A small network was trained on made-up records. Each row is its average activation on records with the value named, seen along a few directions.
Values that are neighbours, or in one group, have similar rows; names and order tell nothing.
In the rows, zero is written as 500.
Strong random noise was added to every row along 11 fixed directions; ignore it. To show where, here is one row again and again, with new noise each time:
[399 588 656 612 200 708 559 315 410 559 535 537 375 681 525 436 535 546
 593 528 488]
[739 342 425 457 416 677 436 401 523 369 359 626 459 478 492 412 345 364
 299 551 530]
[ 82 686 775 314 449 515 494 732 440 566 471 493 338 528 557 469 579 542
 574 414 401]
[353 377 639 446 802 824 406 287 494 604 359 287 295 807 527 517 518 567
 493 392 661]
[607 642 395 383 545 558 409 605 402 531 493 638 640 219 212 586 487 368
 655 535 416]
[708 504 279 952 579 299 181 652 254 576 608 695 760 516 263 449 902 607
 682 741 457]
[644 322 432 549 428 417 615 307 641 245 463 533 279 516 673 447 452 631
 226 592 476]
[452 646 539 371 552 441 558 593 449 524 393 442 513 334 530 394 379 372
 444 600 560]
[384 519 402 441 365 305 503 815 516 503 320 508 609 395 764 303 470 557
 452 423 584]
[464 433 369 567 498 558 478 429 521 482 446 512 459 580 530 523 557 704
 574 369 568]
[362 665 610 407 690 476 300 626 113 530 447 507 446 325 267 304 505 495
 522 583 599]
[545 380 508 602 475 628 388 371 406 566 406 424 466 649 591 380 599 610
 534 537 596]
[231 741 575 595 758 243 378 805 343 595 483 496 521 495 440 431 700 528
 571 685 511]


Gaban, 9 values:
v1: [459 572 589 427 666 481 413 403 414 541 532 383 465 522 342 586 564 561
 615 666 546]
v6: [609 548 342 695 483 355 547 590 643 726 629 340 956 497 650 597 528 404
 780 398 543]
v8: [403 594 371 436 492 261 651 599 686 432 469 588 486 373 516 666 486 626
 578 523 428]
v4: [434 512 469 421 789 341 590 454 510 419 550 378 383 387 501 590 485 645
 476 524 444]
v3: [395 581 500 372 792 459 374 576 571 463 303 505 462 481 581 559 325 335
 462 747 554]
v9: [300 372 667 465 909 667 464 292 343 537 451 286 245 718 427 444 396 548
 293 369 771]
v2: [522 381 521 588 737 615 262 577 452 587 404 526 573 818 420 434 569 433
 434 520 669]
v5: [298 464 428 252 800 573 422 432 629 478 319 356 376 635 509 649 402 657
 644 376 717]
v7: [406 539 517 543 473 265 633 596 530 488 734 465 558 365 539 584 531 538
 488 339 382]
Gaban is arranged as a line.
- List every value one step from v4, in the order listed. => v9, v7
- List every value one step from v2, in the order listed. => v1, v8

Faz, 11 values:
h1: [532 316 505 648 417 615 394 311 531 600 429 272 490 768 800 410 667 720
 583 505 511]
h9: [662 260 489 451 390 686 257 684 604 565 418 610 696 684 511 512 554 333
 516 493 451]
h3: [750 327 595 440 454 634 369 545 516 642 344 304 557 600 747 335 507 284
 427 751 553]
h10: [577 405 440 615 498 209 548 548 477 420 501 553 444 391 565 449 695 666
 367 676 383]
h8: [502 663 692 660 281 774 632 174 306 565 556 626 331 580 286 341 340 342
 498 675 603]
h7: [308 521 404 493 411 493 327 443 426 482 261 479 447 542 666 430 595 676
 702 552 670]
h2: [498 490 474 553 333 432 408 632 445 394 445 673 523 578 640 279 493 404
 327 578 545]
h4: [583 543 486 512 589 377 360 763 572 579 438 595 732 507 408 546 553 369
 545 590 467]
h5: [289 572 465 376 703 305 316 765 540 464 236 565 425 381 712 519 459 569
 508 725 517]
h11: [535 470 456 434 459 534 459 492 506 756 105 150 721 511 968 352 628 609
 704 752 682]
h6: [755 440 578 453 491 598 581 125 474 574 531 275 484 382 605 530 475 462
 616 725 391]
Faz is arranged as 4 separate groups.
- List the group mates of h3, in the order listed. => h9, h4
- List the group mates of h10, in the order listed. => h8, h11
- List the group mates of h7, in the order listed. => h2

Dusi, 11 values:
e9: [482 737 490 350 633 808 619 261 755 583 408 489 561 566 296 813 193 177
 747 635 527]
e11: [631 434 589 586 444 611 332 486 375 552 582 555 664 542 490 410 652 269
 445 527 432]
e5: [311 575 377 769 755 335 663 660 354 493 657 435 614 608 343 358 363 653
 285 174 832]
e2: [400 268 519 838 398 275 564 472 517 529 610 471 370 699 736 405 700 794
 401 460 510]
e1: [570 425 549 668 457 495 485 678 430 793 646 346 804 655 476 422 759 396
 517 353 484]
e8: [283 722 902 174 625 315 515 784 310 735 367 138 603 285 671 258 349 248
 431 554 605]
e3: [610 340 527  74 497 710 256 382 334 347 281 630 273 139 417 409 393 684
 538 478 454]
e6: [661 425 494 702 486 454 539 389 492 540 695 340 523 508 532 548 710 537
 515 458 354]
e7: [295 600 316 255 627 609 606 611 564 428 167 508 486 453 458 424 174 407
 412 234 881]
e10: [277 526 722 293 215 466 165 913 544 375 509 813 287 613 559 524 704 544
 603 626 179]
e4: [366 599 471 426 770 579 660 446 606 557 618 414 454 534 428 806 469 533
 639 338 403]
Dusi is arranged as 4 separate groups.
- List the group mates of e9, in the order listed. => e8, e10
- List the group mates of e5, in the order listed. => e1, e7
- List the group mates of e4, in the order listed. => e11, e6
